These are the activations of a small neural network, seen along a few directions. Each row is one input.
Each table varies a few parts of the input and shows all the possible inputs, shuffled.
Descriptions start from the smaller parts, as in this example, which fits no table here: values(2) and (point or ring(9) or (line(4) and ring(8))).
Shared parts are said once, and a part with two or three values counts as separate values.

Other details of the inputs shift rows strongly along two fixed directions, in all tables alike. That doesn't count.

Rows:
row 1: [-12 -35 -16  -5 -13  33  -7  -3  25  26   5 -22  -5 -28 -26]
row 2: [-16 -33 -10  -5 -19  39 -11  -4  13  24   6 -13   0 -27 -17]
row 3: [  0   7  -5  10  13 -18   3   0  -4  -4   1  -5  -7   3  -3]
row 4: [ -7   3  27  -3 -28  27 -10  -6 -36   0   5  36  14   7  39]
row 5: [  4  10  23   4  -5   4   1  -3 -19  -4  -2  29   9  14  29]
row 6: [ -5 -13  -2 -19 -21  31  -6  -1  10   4   3  -5   7 -13  -8]
row 7: [ 19  44 -14  23  58 -79  26  12  12 -34  -9 -21 -17  30 -20]
row 8: [ -8 -28 -21  -3  -7  21  -4  -1  21  18   3 -27  -5 -21 -27]
row 9: [-10   9  19  14   1  -3  -2  -5 -24   0   3  22  -1   7  19]
row 10: [ 11  38  19   5  16 -34  10   4 -23 -28  -7  22   6  28  27]
row 11: [-23  20  31   5 -14  10 -10 -11 -42  -3  14  38   4   0  37]
row 12: [ 18  14  -5   2  17 -29  11   7   4 -17  -9  -5   0  20  -1]
row 13: [ 19  27 -24  18  53 -70  24  13  23 -23 -10 -31 -16  20 -29]
row 14: [  4 -18  -1  -8 -16  23  -3   2  12   8  -4  -3   7  -4  -7]
row 15: [  5  15  -9  13  27 -37  11   3   1 -12  -1  -9 -10  10  -6]
row 16: [ 2  5  1 -9 -7  5  2  1  2 -6 -1 -1  4  3 -4]
row 17: [ -6  34  54  10 -19   4  -7  -6 -65 -15   2  67  15  29  71]
row 18: [ 29  -3 -31  -7  22 -31   3  11  37   2 -15 -33 -10   7 -29]
row 19: [ -3  -2  11 -13 -17  17  -5  -3  -9  -2   3  12  10  -3  15]
row 20: [-16 -17  -6  -7 -10  22  -6  -5   5   9  10  -9   0 -26 -10]
row 21: [ -6  -9  -4   8   4   5   0  -3  10  11   4  -4  -6 -12  -7]
row 22: [ 12  -7 -12  -6  -2   2   3   4  15  -1  -7 -14   3   2 -12]
row 23: [  3 -31 -12 -14 -17  31  -2   2  28  18  -5 -20   4 -15 -22]
row 24: [-12 -29 -13 -11 -15  26 -22  -8   6  29   9  -5  -5 -31  -7]
Description of these inputs: values(2) and (point or line(11)).
Q: Changing only the values(2) part turns row 6 into row 7. The same change can be made to row 19. Which row results?
A: row 13
Q: Change only the values(2) part in row 18. List by row number the other rows that result.
A: row 24

Rows:
row 25: [ 40  27 -25 -16  34 -59   5  17  33 -17 -20 -21  -8  27 -24]
row 26: [ 10 -13  -4  -2  21 -13  30  15  39 -18 -17 -30   5   8 -37]
row 27: [ 23  27 -27  -9  34 -59 -10   3   5 -12  -8 -15 -16  15  -6]
row 28: [ 20  51  31  16  33 -59   9   5 -13 -14 -15  33 -11  43  30]
row 29: [ 16   8 -20  12  28 -21  13  12  57   2  -8 -24 -11   7 -53]
row 30: [-12 -30 -12  -2   0  11 -17 -11   6  30   9 -12 -16 -33   1]
row 31: [-16 -25  -9  12  -1  27  -4 -12  13  20  18   1  -2 -35 -14]
row 32: [-13 -10  19 -26 -31  31 -32 -19 -43   8  18  44  14 -24  52]
row 33: [-20   6  28  -8 -18  28 -22 -10 -17  30   3  27  -6 -14  26]
row 34: [ -2 -33 -18  -8  14   1  21   9  46  -8  -9 -45   6 -18 -46]
row 35: [ 27 -39 -27 -33 -12  26  -5   5  48   9 -10 -27  15 -19 -23]
row 36: [ 17   0 -34  40  28 -34  12  14  10   3 -10 -27 -17  23 -32]
row 37: [  1 -23 -27 -43 -24  32 -30  -4  28  26   1 -23  -1 -31 -26]
row 38: [-30  15  29  -7 -29  30  -5 -17 -58 -14  27  41  16  -9  52]
row 39: [ 15 -20  -8  13   9  15  15   3  47   5  -4  -9   4  -7 -31]
row 40: [  0 -37 -25 -36 -37  65   3   5  48   9   0 -40  12 -27 -46]
row 41: [ 31  12 -16  18  40 -35  27  18  58 -12 -16 -23 -10  21 -45]
row 42: [ 17  23  44  16  12 -20  11  -2 -23  -8 -12  48   6  27  55]
row 43: [ -8  12  30  29  -6 -15   5   6 -52 -15 -12  20   4  49  25]
row 44: [ 20  33  18  -5  14 -40  -4  -4 -34 -25  -3  38   9  16  49]
row 45: [-31  -1  12   1   9 -10   0  -7 -32  -8  11   3  -5 -14  12]
row 46: [-14  15 -13 -23 -16  24   0  -1   9  -2  11 -22   0 -15 -28]
row 47: [-49  -5  29  -9 -29  36 -26 -18 -34  12  19  23   0 -24  22]
row 48: [-17 -13  32  34 -45  50 -17  -7 -52  24   7  50  11  17  41]
row 49: [  7  -8 -24 -11  -5  11  23   6  30 -17   5 -32   9 -12 -27]
row 50: [ 21  45  18  46  38 -76   9   9 -55 -16 -16  31 -13  59  48]
row 51: [-35 -19  21   6 -31  29 -13  -3 -56   4   5  17   8   7  28]
row 52: [ -8 -34   3   9 -17  46  -2 -10  26  15   9   7  12 -31  -8]
row 53: [  7 -37 -23  -4  10  10   2  -3  49  27  -3 -30  -6 -31 -25]
row 54: [ -3   5  21 -12 -31  39  10  -4 -17 -19  11  21  24   3  25]
row 55: [ 39  -4 -36   4  12 -37  -1  18   4  -2 -27 -31  -4  36 -17]
row 56: [ -1  79  34  48  46 -73   4  -9 -49 -29   8  52 -17  42  45]
row 57: [  9  -4 -31   5  33 -31  -3   2  41  22 -10 -40 -27 -11 -36]
row 58: [  7  20 -15  -5  16 -21  26   5   6 -30   5 -16   4   4  -8]
row 59: [ -4 -26  -1 -19 -48  39 -37  -6 -49  21   6  24  14  -6  37]
row 60: [ 13   8 -38  30  53 -55  15   5  35  -5   4 -37 -24  -6 -45]
row 61: [  5   6 -16  -6  28 -35  21  19  50 -16 -15 -42 -11  12 -58]
row 62: [-21 -32  42  -9 -45  66 -18 -19 -23  30   8  48  17 -32  54]
row 63: [ -9  45  13  10  14 -36   9  -7 -50 -33  17  21  -2  16  36]
row 64: [-34 -38 -17 -33 -27  54 -12   4  41  27   4 -48  -5 -47 -61]
row 65: [-11 -52 -19 -12 -13  38 -14  -8  32  42  10 -22  -7 -49 -17]
row 66: [ 18 -38 -17 -44 -30  47 -20   0  37  20  -9 -15  12 -26 -19]
row 67: [ 29  28 -26  -3  45 -75   0   5  -3 -21  -5 -15 -13  15  -2]
row 68: [ 19  34  41  14  14 -24   5   4 -14  -6 -17  42  -3  35  42]
row 69: [-10  -9 -17   5  29 -29  17   6  19 -13   0 -35 -10 -11 -35]
row 70: [  7  33 -35   2  30 -45  16   7  19 -22   4 -42 -18  11 -38]
row 71: [-14 -57   9   4 -57  75 -26  -7 -21  53  -4  12   7 -13  21]
row 72: [-27 -20   1  -8 -27  57 -19 -11  20  35  16   1  -4 -36 -24]
row 73: [-20  27  35 -20 -45  38  -7  -6 -37  -9  14  39  17   6  33]
row 74: [  2 -29 -53  -4 -19  19   3  10  15   4   1 -59  -1  -4 -46]
row 75: [-10  24  19  11  27 -38  21   2 -13 -31  -3   6   2  10   9]
row 76: [-26 -14  29   8 -28  53 -12 -19 -19  17  26  44  13 -33  32]
row 77: [  5  60  58  18  23 -46  21  10 -39 -44 -15  45   7  55  43]
row 78: [ 24  36 -13  30  15 -49  26  16 -27 -31 -15 -14  -5  65  -3]
row 79: [ -3  -9  33 -27 -40  37 -27 -15 -39   3   8  56  27 -12  64]
Q: Changing only one part turns row 47 into row 27. The same change can be made to row 77. Which row results?
A: row 66
Q: Changing only one part turns row 45 into row 63. The same change can be made to row 34. Which row results?
A: row 49
Q: Describe the family of inputs behind these rows.
A: ring(5) and (values(2) or ring(9))
Q: A walk changes only the ring(9) part. It starts at row 31 and steps to row 60. List the rest of the walk in order.
A: row 56, row 72, row 29, row 41, row 39, row 52, row 76
Q: A walk changes only the ring(5) part. It starts at row 75 and steps to row 58. List the rest of the walk in order.
A: row 44, row 53, row 76
Q: List by row number the other rows that have the ring(5) part in common with row 62.
A: row 28, row 30, row 33, row 42, row 50, row 53, row 57, row 65, row 68, row 71
Q: Change only the ring(5) part in row 74. List by row number the other rows that result.
A: row 36, row 50, row 51, row 59
